Each row below holds a small network's activations on one input, seen along a few directions.
In each table, some parts of the input vary, and every possible input appears once, in random order.
A made-up example of a description, with smaller parts first: line(6) and (point or ring(11) or (values(2) and ring(8))).
Shared parts are said once, and a part with two or three values counts as separate values.

Other details of the inputs vary at random and push rows far along three fixed directions, the same in every table; ignore that.

Rows:
r1: [  2  37 -17  -9   3  -5  -8  48  39   9 -19]
r2: [ -1 -23   5  38 -11  -8   6  21 -11  12   3]
r3: [-28 -22   5  20  13  -6 -14  -2  14 -16 -19]
r4: [-25   2  -4 -22  15  11 -11 -40  14 -22   3]
r5: [  1  -5   1  -5 -21   1  12 -25 -24   9  14]
r6: [ 20  35   4 -12 -26   8  14   3 -13   4  31]
r7: [-28 -45  19  39   0 -23  -5   0 -30  11 -10]
r8: [ 21   0   9  -8  -5   7  10 -13 -13  -5  24]
r9: [ -7   0 -10  11  10  -3 -12   8  29  -9 -30]
r10: [ -4  13 -16   2  12   4 -17  30  31   2 -16]
r11: [-18  -1  -5  13  18  -4 -20  24  24  -5 -12]
r12: [ 14  38 -11 -42   3  18   1  -1  30  -6 -12]
r13: [-19   7   0  14  25 -12 -16  22  24  -4 -14]
r14: [ 39  21  -5 -10 -12 -14   2  40   6  15 -28]
r15: [-29  -6   0 -15  11   5 -12 -22   9 -14  -3]
r16: [ 12  -4  -9 -10 -15   8  15 -15 -17  18  26]
r17: [-17 -28  15  35   5 -18  -4   5 -23   7   8]
r18: [ 21  -7  -2   8  10 -24  -2  33  -2  18 -12]
r19: [ 23  11 -10  -6 -20   0  14  19   0  29 -17]
r20: [-19 -20  22  17   1 -13   7 -28 -37   1  34]
r21: [  1  -6   9  -3 -26   9   7 -22 -28   1  18]
r22: [ 23  12   2 -24  -9   5  15 -10 -15  10  26]
r23: [-19 -21  13   5  -4  -3   5 -23 -29   1  34]
r24: [-13  38   1 -36   1   8  -2 -16  21 -21   6]
r25: [ 31   7 -17  16 -17   1   8  38  11  24 -12]
r26: [  2  19 -16 -26  15  20  -3  -7  28  -5   3]
r27: [ -8 -18  22  39  -8 -19   1   6 -27   8  -8]
r28: [-15   0  -4  -6  14  12 -10 -12  20 -21  11]
r29: [ 20  -6  10  12  -5  -9   1  17 -11  13 -19]
r30: [  0   6   2 -13  19  -2 -11   1  18  -8 -22]
r31: [  2 -18  -8  23  -5 -15   0  22  -1  26 -32]
r32: [ 18  -4   2  16  -1  -5   3  18   7   9 -26]
r33: [-20   7 -17   3  32  -5  -1   8   2 -21 -20]
r34: [ -7 -12   0   3  -6  -1   3  -6 -16  11  20]
r35: [ 45  13  -3  -2 -16  -7   9  33  -3   8   3]
r36: [-14 -28   8   5  34 -26 -19  -3   5 -10 -28]
r37: [-27 -28  -8  14  36   0 -20 -13  18  -9  -8]
r38: [ 24  23 -15 -21 -30  12  12   4   0  16  -2]
r39: [ 16  11 -13 -18  -6  10  13   0   2  18  11]
r40: [-21  -3  -8   9  17  -2 -15  22  25  -1 -13]
r41: [  3 -19  -6  27  -5 -14   5  16 -14  29  -2]
r42: [-26   4  -5  -7  11   3 -17   2  25 -12 -19]
r43: [-27 -17  -3   9  26  -1 -19  -2  14  -7  -3]
r44: [  2 -22   9   1 -11   5  12 -33 -30  10  12]
r45: [-11 -22   3   1  43 -16 -21  -3  11 -14  -7]
r46: [-14  23 -18 -23  21  13   6 -15  -1 -35   4]
r47: [  0   0  12  -3 -26   8  10 -14 -17 -10  18]
r48: [  5   5  -6   1  -7   6  24 -13 -35 -20  18]
r49: [-19 -22   1   7  39  -6 -12 -10  13   0  -7]
r50: [-41 -10  16 -11  19   2 -13 -44   2 -33  11]
r51: [ -2 -48   7  47  12 -13   3  -1 -15  15  -4]
r52: [ 24  10   3  -9 -12  -6   9  18  -5  18 -14]
r53: [-16   7 -11 -21  17  13  -7 -30  16 -15  17]
r54: [-15  -3  -4   8  10   0 -16  13  28 -13 -27]
r55: [ 24  10  -9  10   4  -1   0  34  13  21 -16]
r56: [ 11  32  -9 -27 -34  10  12  14   6   9   2]
r57: [ -9 -12  22  10 -18  -2   7 -25 -34  -7  20]
r58: [  3   3  16   9 -13   2  11 -14 -21  -8  33]
r59: [  2   7   9  -8 -29   9   7 -10 -18  -3  16]
r60: [ 22  15 -13  18 -22  -6   0  41   9  25 -34]
r61: [-33 -13   8  -4  21  10 -12 -32  10 -35  24]
r62: [ 19  36  -5 -40   0  17   0  -1  31 -22  -8]
r63: [-13  18   5 -16   1   8  -5 -12  22 -30   0]
r64: [  6 -17  15  -4   3   0   8 -28 -29   1  30]
r65: [  4   9   4 -37  17   5 -11 -30   9 -31   1]
r66: [  1  10   9  18 -10 -15   1  24  -3  11 -18]
r67: [ 17  19   6  -4 -29   9  17   1 -14  -3  33]
r68: [ 10 -12 -10  14  -4  -3   4  14  -5  24  -3]
r69: [  9  20  -6 -19 -29  11  17   3 -10  13  29]
r70: [  2 -37   3  34   7 -12   4   8 -17  28  -4]
r71: [ 28  15   3 -19 -10  10  11  -6 -13   3  24]
r72: [  7 -17  10  13  -1 -10   7   2 -17  23 -14]
r73: [ 23 -17   6  14   6 -18  -2  15 -18  10   2]
r74: [ 18  10  -6  -2 -21  12  14  -8  -7   3  24]
r75: [  6 -30   9  31  12  -7   2   0 -11   8   0]
r76: [  1  -4   3  29  -3 -13  -5  32  -3  11  -5]
r77: [ -9  17 -15  -3  10   6 -14  30  36  -3 -14]
r78: [-11   1  -8 -22   5  16  -7 -33  11 -16   1]
r79: [-15 -19  -1  12  41  -6 -16   3  19   0 -17]
r80: [-20 -29  17  14  -3  -4   2 -25 -34  -2  33]
r81: [ 19  -4  -3  10 -16   1   8  10  -9  21 -15]
r82: [-20  13   1 -22   2   9  -9 -11  16 -19  -1]
r83: [-18  21 -18 -24  24   5   8  -8   3 -26  -3]
r84: [ 29  15  -4 -18 -32  17  21 -14  -8   5  11]
r85: [ 46  36  -3 -33 -26   5  11  11   4  -7   0]
r86: [ 30  23  -1 -17 -17  12  10   4  -1  11  -5]
r87: [ -5  10 -17   0  16   5 -12  10  29  -1 -10]
r88: [-11  12  -8 -11   3   5 -13  10  23  -4 -20]
r89: [ -5  -7   7  27  -9 -22   0  32  -6  19 -24]
r90: [-16 -17  13   3 -16   6   3 -28 -24  -8  17]
r91: [-12  -1  -6 -22   6  17  -4 -40  17 -27   5]
r92: [  2   3  21   6 -21   0  12 -20 -23 -11  19]
Description of these inputs: line(4) and (point or (values(2) and line(11))).
- The inputs of r66 and r24 match in every part but the line(4) part. If r38 is changed in the same way as r66 into r24, which row does it become? => r31
- The inputs of r21 and r54 match in every part but the line(4) part. If r10 is changed in the same way as r21 into r54, which row does it become? => r28
- The inputs of r75 and r79 match in every part but the line(4) part. If r35 is changed in the same way as r75 into r79, which row does it become? => r45
- Start at r6 and move only the line(11) part, one step at a time. The first step leads to r76. Which rows follow, in order? => r11, r77, r10, r87, r37, r26, r55, r71, r73
- Start at r3 and move only the line(4) part, one step at a time. The first step leads to r90. Which rows follow, in order? => r42, r56
- Which other rows does r12 become when the values(2) part takes its other values? List them by row number. => r79
